A small network was shown many inputs. Here are its activations along a few directions, one row for each input.
In each table, some parts of the input vary, and every possible input appears once, in random order.
Descriptions start from the smaller parts, as in this example, which fits no table here: ring(8) and (point or ring(11) or (values(3) and line(4))).
Shared parts are said once, and a part with two or three values counts as separate values.
In the rows, 128 means zero.

Other details of the inputs shift rows strongly along two fixed directions, in all tables alike. That doesn't count.

Rows:
r1: [216 145 171 178 136 119  57 143 190  76  92 175 167]
r2: [ 66 146  90 116 148  82 162 157  97  93 148 104  97]
r3: [ 53 159 125 141 166 132 180 123  50 124 135 119 144]
r4: [119 160 140 165 140 143 100 155  84 121  96 138 154]
r5: [205  75  92 132 133 167 123 126 150 149 136 141 154]
r6: [112 120  76 144 115  73 169 136 110 114 138 129 123]
r7: [213 158 181 133 149 171  59 114 226 145  96 161 136]
r8: [150 148 171 137 187 160 101 134 167  72 114 133 109]
r9: [ 77 163 129  80 132  83 172 155  91 136 137 136  86]
r10: [134  43  88 116  24 136 174 183  66 199 162 128 158]
r11: [ 55 191 168 183 170  52  99  98 121 107 118  76  88]
r12: [187 111 118 130  90 107 133 140 118 139 129 180 149]
r13: [ 96 216 184 109 185  85 134 157 113  81 135 123  76]
r14: [ 93 143 188 167 155 137  32  96 173  93 117 114 152]
r15: [177 134 215 168 116 193  72 147 191 127 112 124 136]
r16: [100 207 140 131 200 105 137  90 161  98 134  65  63]
r17: [ 40 100 111 134 145 127 139  96  85 147 143  75  80]
r18: [102  97  83 117 140 146 159 129 124 110 142 115 103]
r19: [128 174 176 178 181 187  90 123 126 107  85 131 131]
r20: [ 36 184 171 157 173  77  79 120 113  97 122  72  83]
r21: [158 104  91  91 112 136 148  96 143 178 124 109 122]
r22: [ 98 107  86  99 120 140 157 107 116 118 138 105  91]
r23: [147  83  89  77  60 118 122 142 114 154 113 144 150]
r24: [ 92 148  85 123 113  57 176 113  97 116 137 105  98]
r25: [111 137 129 111 127 129 109 108 156  84 135 127 144]
r26: [203 112 150 142 121 151  47 170 172  85 104 173 173]
r27: [142  39  67  69  68 149 186 137  74 167 175 179 172]
r28: [172 122 167 192 149 170   6  86 207 142 100 106 145]
r29: [186 122 133 134  87 146  27 141 190  90  96 152 163]
r30: [109 122  90  96  90  68 204 133  83 173 139 155 111]
r31: [187  13  71  72  23 172 111 120 142 172 124 183 218]
r32: [113 133 141 155  87  83 188 153  89 164 150 105 124]
r33: [ 82 173 114 176 147  86 185 128  42 136 111 122 125]
r34: [ 78  97 131 114  88 126 207 147  77 164 180 105 141]
r35: [111 116  79  92  81  59 194 113  83 159 126 122 117]
r36: [ 95 221 161 178 228 137 147 106 103 128 110  80  97]
r37: [110  94  96  77 127 142 204 132  71 153 161 136  88]
r38: [221 151 172 138 162 171  73 121 197 131 118 150 134]
r39: [163  92 136  92  86 161 104 130 163 143 125 196 180]
r40: [138 170 189 110 161 157 100 125 182 113 103 152  95]
r41: [224  16  92 144  32 201 131 142 140 234 148 134 188]
r42: [ 73 136 122 100 174 103 191 134  91  88 165 120 121]
r43: [ 81 174 149 132 184 112 124 127 162  56 142 116 126]
r44: [150 133 102 146 166 141 122 116 173 120 136 105 118]
r45: [156  70 100  81  81 164 129 112 139 156 110 140 132]
Description of these inputs: line(5) and (values(3) or ring(6)).
Changing only the line(5) part turns r11 into r20. The same change can be made to r32. Which row results? -> r10
Changing only the line(5) part turns r18 into r43. The same change can be made to r40. Which row results? -> r39
Which other rows agree with r44 in the line(5) part? List them by row number. -> r5, r7, r16, r21, r28, r36, r38, r41
Change only the values(3) part in r19. List by row number the other rows that result. -> r15, r17

Rows:
r46: [163 154 186 148 170 178  62 110 195 102 100 133 136]
r47: [ 57 122  79 107 134 106 195 106  80 139 154  83  87]
r48: [120 140 155 174 146 140  95 131 122 133 113 112 136]
r49: [172 160 180 138 131 105  71 148 186  62 112 175 146]
r50: [ 51 174 127 104 194 101 189 102 100 124 156  73  68]
r51: [ 63 208 152  98 179  62 215 151  91  85 152 100  81]
r52: [166 122 156 179 120 175  48 122 158 122  95 144 172]
r53: [ 55 198 150 124 205  96 182 110 115 120 155  66  49]
r54: [156 177 194 173 163 149  41 116 213  89  95 111 121]
r55: [246  24  65  96   7 150 121 149 138 185 117 222 210]
r56: [204  98 108 105  82 141  86 155 156 115 103 198 172]
r57: [159 164 185 193 151 148  34 124 181 110  99 121 147]
r58: [109  25  28 119  60 139 173 120  52 199 154 126 166]
r59: [ 72 132 112 105 165 118 206 120  76 147 155  83  72]
r60: [128  23  42  54  12 112 203 156  56 189 161 173 157]
What do these inputs look like to the network? -> values(5) or (values(2) and line(5))

Rows:
r61: [120 188 150 121 176 138  88 130 145  74  99 137 109]
r62: [209 111 128 135 103 162 109 141 158 145 131 169 192]
r63: [141 167 155 175 169 137  48 105 206  90 100 115 123]
r64: [161  76 106 110  94 126  97 149 148 128 144 151 134]
r65: [ 74 182 118  87 181  74 186 119 124  99 159  93  93]
r66: [124 178 157 172 175 118  86 104 188 113 104 100 101]
r67: [ 91 175 156 131 168  88 168 157  93 120 158 112  77]
r68: [134 190 194 143 174  92 110 145 154 105 132 120  78]
r69: [ 62  93  74 105  69  93 181 146  59 138 154 124 139]
r70: [146 107 108 138 109 110  87 107 134 112 113 139 151]
r71: [124  68  99 112 101 165 103 108 128 161 142 103 144]
r72: [112  76  61  91  95 127 198 125 100 136 155 102 107]
r73: [ 33 148 130 118 178 124 157 108  83 119 160  68  86]
r74: [135 190 183 138 172 121 122 120 189  82 111  89  82]
r75: [185  99 134 192 126 186  47 130 179 126  92 158 186]
r76: [177  53 133 151  95 213  58 131 144 161 116 142 198]
r77: [109 103 134 107 129 149 158 130 110 134 132 160 140]
r78: [139 183 213 162 176 155  60 107 179 125 109  93 110]
r79: [112  94  73  99 122 121 208 142  73 149 166 134 156]
r80: [ 77 173 170 109 176 124 135 109 138  81 133 139  99]
r81: [ 75 105  95  76 114 103 239 111  61 180 163 130  86]
r82: [102 196 143 109 179  81 192 119 117 125 152 100  94]
r83: [124 205 189 177 180  96  99 120 129  92 103 121 120]
r84: [147  93 112 130  44 116 129 146 112 171 123 145 161]
r85: [207  72 102 175  83 174  75 117 169 176 104 157 172]
r86: [120 115 132 108 116 144 171 124 104 157 141 157 129]
r87: [ 54 141  89 146 167 108 166 109  92 117 147  96  95]
r88: [178  92 153 157 105 201  65 127 149 167 119 131 174]
r89: [189  55 125 132  79 191  55 110 174 178 116 127 173]
r90: [151 188 187 165 163  94  59 102 179  86  89 123 121]
r91: [103 169 175 102 161 111 139 103 161 115 122 128  89]
r92: [123  96  65  77 108  98 205 120 103 167 163 119 133]
r93: [138  85 103 118  43 110 124 141 127 162 121 139 160]
r94: [127 185 169 139 164 119 159 124 145 105 126  91  77]
r95: [156  74  77 168  93 163 131 127 112 182 130 143 162]
r96: [102 184 153 149 163  67 146 106  99 118 121 104  91]
r97: [133 194 202 167 119 117  80 151 154 104 102 133 149]
r98: [ 95 176 153 154 172  90 101 108 119  69 115 120 118]
r99: [146  98  88 102 116 134 141 131 128 122 153 151 167]
r100: [120 178 178 143 117 102  62 136 181  82 102 124 138]
r101: [143  83  93 121 100 160 146 133 126 109 139 131 138]
r102: [182  88 131 168 105 147  67 131 132 118  94 169 194]
r103: [ 75 116 115 128  91 102 166 158  71 135 133 125 150]
r104: [195  92  94 108  85 161 114 137 124 171 102 166 146]
r105: [110  90  97 110 118 115 144 155  99 118 163 141 116]
r106: [114 208 157 126 179 125 137 140 111 112 108 123  91]
r107: [124 167 186 149 177 115  97 161 144  84 129 133 111]
r108: [ 75  97  77 106 127 124 243 143  49 137 161  94 102]
r109: [ 82 101  97  71 117 115 184 107 105 139 153 134 105]
r110: [144 114 115 132 111 153 178 140 107 140 141 119 124]
r111: [146 122  94  91 119 140 106 129 137 123 107 142 125]
r112: [203  48 104 117  64 141  88 151 161 162 133 168 154]
r113: [ 87 105  49  63 112  99 216 128  58 174 139 110  85]
r114: [175 124 134 128 132 173  81 151 140 118  86 167 161]
Changing only one part turns r75 into r87. The same change can be made to r114. Which row results? -> r61
What do these inputs look like to the network? -> ring(6) and (line(4) or values(5))
Change only the values(5) part in r101. List by row number the other rows that result. -> r61, r80, r99, r105
Change only the line(4) part in r88. List by row number the other rows that result. -> r83, r95, r97
Change only the ring(6) part in r64. List by row number the other rows that result. -> r67, r68, r105, r107, r112
Which other rows agree with r82 in the ring(6) part? List them by row number. -> r68, r78, r81, r84, r85, r94, r96, r104
